These are the activations of a small neural network, seen along a few directions. Each row is one input.
Each table varies a few parts of the input and shows all the possible inputs, shuffled.
Descriptions start from the smaller parts, as in this example, which fits no table here: one of 3 separate values, together with either a single point or one of 11 places along a line or (one of 4 places along a line, together with one of 8 places around a ring).
Shared parts are said once, and a part with two or three values counts as separate values.

Other details of the inputs vary at random and push rows far along three fixed directions, the same in every table; ignore that.

Table:
r1: [ 36 -29  -5  -9   1 -16 -19  -6  10  45   1  15   3  13]
r2: [ 28  -7  -7 -23  -9 -31  -8 -20 -21  10  -6  23  -4  -4]
r3: [  4  38  17  14  12 -11  23   7 -30 -42 -15 -23  -1   3]
r4: [  3   2   9  11  16   0  31   3   6 -16  -2 -29 -11  18]
r5: [ -6 -23 -17 -16   0 -32  11 -25  13  26   5   4   5  33]
r6: [-15  -8 -27 -37 -42  -6 -35 -12 -14   7  13  46   8 -41]
r7: [ 13  16   3  -3   5 -25  13  -6 -23 -21  -8 -12  -6   0]
r8: [ -5  19  -4  -4 -15  15 -40  10 -16  -7   1  26   6 -50]
r9: [-31 -32  -5  -3 -28  50  13  18  40  -3  18  -8 -10   4]
r10: [  4 -17  12  16  17  10  35   8  25   1  -1 -34  -9  33]
r11: [ 16 -31 -14 -12   0 -26 -12 -15  12  49   1  13   9  14]
r12: [ 10 -19  -6 -32 -38  13 -37  -4  -9  15   4  61 -10 -45]
r13: [-16  29  16  24  -6  50  -5  43   1 -43   0 -26  -1 -31]
r14: [ 18 -33  -7  -3  -1  -7   7   2  23  27   2 -14   1  23]
r15: [-14 -41 -18 -17 -37  41 -22  13  28  16  22  17   0  -7]
r16: [-16  49  18  14   3  25 -21  15 -25 -39  -4  16  -2 -51]
r17: [ -1  29   0  -7  -4 -17   9 -15 -38 -37  -3   2   1   8]
r18: [  5  -7  -2   1  13 -23   2 -12   4  20  -7   3   4  15]
r19: [-23   5  -1   4  -9  30 -12  21  12 -13   3  -1  -2 -32]
r20: [ 10  21 -10 -12   4 -46  -9 -19 -34  -5  -7   8   6 -15]
r21: [ -6  30 -12 -11  -1 -33  -6 -24 -39 -17  -1  12  13  -1]
r22: [ 10  25   9   6  19 -21  -1 -16 -21  -3 -11  10   1  -2]
r23: [  3 -18  -1  13   9   5  23  15  26   3   3 -44  -3  25]
r24: [  3 -36 -15 -13 -12 -19  18 -12  20  23   8 -12   4  41]
r25: [-22  -6  -3   6  10  -7  35 -11  13  -1   5 -23   1  36]
r26: [-20  11   0  11  15  -1  24 -13  -2 -13   4 -14   1  28]
r27: [ -3  -6  -5   6  17 -15  13  -4  14   9   0 -20   0  15]
r28: [ 14  -4  10  12  10   9   9   9   8   1  -3 -18  -4  17]
r29: [-14  -6   8  17  -9  52   1  41  27 -12   5 -28   0  -9]
r30: [ 31  -8  -3 -21  -7 -28 -15 -19 -21  18  -8  31  -1   0]
r31: [-10 -23  -8 -15 -18  23 -23   3  16  20   8  32  -5 -32]
r32: [-24   0  10  17   3  43   0  22  23  -3   4  -6  -3 -14]
r33: [ 13 -11 -11 -26 -13 -26  -5 -36 -21  10   3  38  -5  16]
r34: [ 15  -3   1  10  19 -16  -8  -3   4  26  -2  -5  10  10]
r35: [  6  45  -1  -4   9 -44  -2 -16 -48 -27 -15   2   9 -18]
r36: [ -9  10  12  18  22  -2  23   0   5  -4  -7 -19  -1  17]
r37: [-42 -24  -9  11  -8  55   1  21  46   4  20 -15   2  10]
r38: [-12  35  17   6 -13  34  -8  22 -21 -46  -5  11  -9 -42]
r39: [ 28 -11  11  10  19 -10   8  -2   8  20  -4 -12  -1  29]
r40: [  9  27  21  21  21   1  22   4 -13 -26 -10 -19  -6  13]
r41: [  3 -34  -7 -12 -27  29 -23  20  25  23   7  14  -1 -18]
r42: [-16  32   9  11   1  24 -19  16  -8 -25  -4   4   1 -37]
r43: [-10 -13   0   6   1  -2  41   0  16  -9   5 -38   0  44]
r44: [ 18  -1  -7 -14   7 -35 -16 -24 -13  26  -8  30   5   1]
r45: [-13 -28 -11 -14 -16  24 -20   4  22  21  13  24  -7 -30]
r46: [ 25 -16  12   8  18  -3   7  -5  13  23  -2   1  -5  25]
r47: [  6  45  13  14  23 -20  -6  -5 -30 -21 -13   2   5 -13]
r48: [ -5  26   8  19  18 -10   9   6 -12 -14  -8 -25   9   3]
Description of these inputs: one of 6 places around a ring, together with either one of 2 separate values or one of 6 places along a line.
Changing only the place on the ring of 6 turns r46 into r47. The same change can be made to r10. Which row results?
Answer: r19
Changing only the place on the ring of 6 turns r13 into r42. The same change can be made to r23. Which row results?
Answer: r27
Change only the choice among 2 separate values in r37. List by row number the other rows that result.
Answer: r5
A walk changes only the place on the line of 6. It starts at r34 and steps to r8. List the rest of the walk in order.
Answer: r48, r11, r35, r20
List by row number the other rows that have the place on the ring of 6 in common with r17.
Answer: r2, r3, r7, r28, r30, r39, r43
List by row number the other rows that have the place on the ring of 6 in common with r22.
Answer: r16, r25, r26, r31, r32, r36, r45
